Here are a small network's activations along a few directions, averaged over the inputs that share one value of a field.
Related values have similar rows: they may be neighbours, one step apart, or belong to one group.
In the rows, 500 means zero.
Random noise pushes rows far along 13 fixed directions. That doesn't count. These rows show it; they differ only by the noise:
[517 429 396 578 609 395 589 327 534 489 382 553 539 473 337 274 423 758
 538 426 582 627 400 491]
[480 569 500 594 613 459 347 458 804 818 491 382 635 474 449 497 487 610
 516 427 406 553 428 545]
[610 352 749 479 515 459 392 180 454 411 575 540 316 439 481 517 516 455
 422 351 496 636 270 480]
[562 457 412 552 460 462 580 669 504 542 592 437 684 444 195 455 451 441
 413 463 790 431 522 438]
[446 462 541 666 564 538 344 448 586 600 562 456 472 541 589 563 462 486
 473 383 609 491 511 601]
[609 652 344 772 574 830 507 349 367 487 385 506  90 632 511 560 541 651
 634 482 742 413 598 540]
[285 478 411 576 462 458 503 446 738 645 598 375 658 332 373 443 427 406
 337 494 708 593 198 591]
[365 525 296 306 366 470 583 631 464 286 553 572 469 615 399 383 654 375
 586 689 666 521 432 376]
[554 430 631 495 465 714 600 512 498 539 505 520 582 385 520 636 483 286
 339 605 621 569 313 502]
[605 427 481 372 463 428 419 244 554 647 573 441 333 485 372 550 624 427
 560 308 426 610 613 542]
[746 474 523 422 605 496 439 394 378 739 460 371 495 503 611 652 584 323
 598 400 164 552 669 507]
[484 381 287 368 417 522 566 531 510 459 571 561 562 644 332 589 516 387
 633 515 687 581 807 644]
[414 496 438 579 530 521 560 653 542 533 478 473 698 528 472 485 383 547
 470 543 606 462 548 529]
[703 386 474 538 467 738 643 549 498 584 395 565 468 569 604 370 538 564
 547 601 664 366 268 304]
[412 520 675 610 550 377 365 400 563 653 577 312 529 404 479 594 343 572
 352 250 376 471 606 602]


Field ZAM:
gika: [374 531 490 633 593 393 495 374 363 319 483 540 400 443 550 347 543 478
 439 478 553 607 200 523]
bizi: [568 593 326 487 540 361 460 432 412 546 531 384 460 411 243 476 471 495
 590 400 475 505 615 526]
dupog: [563 611 669 504 533 605 503 556 560 565 472 514 586 412 382 700 514 490
 345 523 442 546 691 539]
gofes: [451 438 353 541 583 440 590 371 476 471 479 466 623 453 559 391 331 554
 547 548 440 562 311 634]
mab: [354 427 300 469 454 289 542 383 732 605 525 422 586 371 389 238 464 601
 510 442 533 543 208 569]
vepo: [682 319 392 529 452 553 521 654 478 720 555 482 681 526 673 579 451 312
 559 519 503 356 611 571]
tup: [493 446 461 513 613 539 627 501 393 477 350 671 567 386 667 418 586 377
 473 627 610 662 362 428]
fosov: [676 429 542 478 576 553 539 384 472 429 439 638 502 461 530 506 467 468
 521 573 498 625 358 509]
luk: [739 527 432 712 594 659 505 413 333 318 516 521 538 558 350 672 393 467
 654 596 637 585 447 689]
masuk: [680 427 715 436 628 414 419 502 495 433 426 729 352 476 567 272 714 642
 509 389 422 539 426 248]
kavug: [290 424 675 360 267 309 502 521 506 415 640 456 381 386 482 452 492 486
 286 397 502 385 526 408]
puf: [684 450 511 437 581 481 584 476 643 787 436 432 732 428 448 521 470 550
 517 417 259 548 644 552]
mosef: [520 486 528 190 459 486 444 448 704 408 513 635 516 595 334 494 680 479
 658 612 418 694 443 488]
zet: [501 729 457 607 517 534 519 695 651 732 420 321 681 436 382 518 477 597
 443 586 411 391 450 424]
rig: [513 561 600 469 437 454 383 340 573 439 552 550 159 531 363 558 504 737
 547 348 471 444 610 529]
tizi: [630 290 609 503 457 513 561 445 501 345 504 712 662 462 400 541 397 453
 456 573 667 648 437 581]
sese: [304 534 301 235 262 401 682 532 615 486 460 534 422 469 546 214 643 588
 553 623 387 460 349 403]
nuku: [622 444 561 467 495 544 441 395 490 381 522 604 359 616 345 537 546 619
 599 453 567 510 578 440]
mal: [560 371 644 434 383 451 391 434 515 403 642 584 422 452 546 515 689 241
 403 498 577 634 306 466]
defu: [646 374 681 589 629 527 548 470 429 446 408 654 734 429 517 624 306 568
 416 498 499 599 610 584]
A value of ZAM combines one of 5 hidden first parts with one of 4 second parts; all combinations occur once.
bizi and rig share the first part; bizi and tup share the second. Which value has the first part of tup and the second part of rig?
> kavug
masuk and gofes share the first part; masuk and nuku share the second. Which value has the first part of nuku and the second part of gofes?
> dupog
luk and gika share the first part; luk and mal share the second. Which value has the first part of mal and the second part of gika?
> zet

Field MATAK:
lor: [526 525 399 466 469 403 607 455 460 593 496 421 510 399 414 423 377 689
 535 372 342 404 575 503]
pizo: [540 562 368 622 562 303 514 394 483 683 447 256 596 539 444 482 316 784
 569 296 190 413 852 586]
faz: [397 559 596 509 546 301 415 589 536 410 548 502 505 420 351 465 490 550
 326 329 587 468 685 493]
genut: [829 516 624 390 515 569 463 453 477 569 370 543 390 548 368 468 634 610
 623 565 337 516 359 179]
doda: [249 583 238 349 440 429 541 657 514 232 600 596 549 720 357 415 483 528
 641 679 661 507 640 560]
mot: [670 482 693 487 610 545 315 441 441 376 429 765 387 654 738 535 652 499
 587 555 382 573 624 429]
filam: [388 261 397 513 496 289 455 237 537 520 550 476 475 506 564 304 528 522
 550 321 603 545 284 576]
kon: [456 521 512 390 289 594 710 520 352 492 454 266 359 457 601 506 373 589
 408 412 388 228 598 426]
lepa: [662 808 592 640 688 414 458 523 459 503 318 529 475 483 345 444 623 754
 575 510 268 538 501 360]
pep: [326 535 516 428 407 685 521 500 498 350 497 525 280 614 693 556 503 574
 595 627 540 402 613 552]
lat: [506 601 203 615 644 327 341 547 580 646 480 369 582 595 547 444 493 537
 722 575 365 517 423 639]
boso: [690 568 453 311 531 524 586 538 405 502 577 397 772 467 183 670 482 262
 545 648 357 714 463 535]
lapu: [518 536 356 623 541 648 405 674 441 485 551 453 494 673 596 578 537 288
 667 609 556 392 465 556]
sel: [632 670 474 467 460 357 494 604 388 522 603 352 474 386 168 510 519 411
 473 501 528 394 430 227]
A value of MATAK combines one of 7 hidden first parts with one of 2 second parts; all combinations occur once.
mot and pizo share the first part; mot and sel share the second. Which value has the first part of sel and the second part of pizo?
> genut
lor and lapu share the first part; lor and doda share the second. Which value has the first part of doda and the second part of lapu?
> boso
lepa and lat share the first part; lepa and kon share the second. Which value has the first part of kon and the second part of lat?
> faz
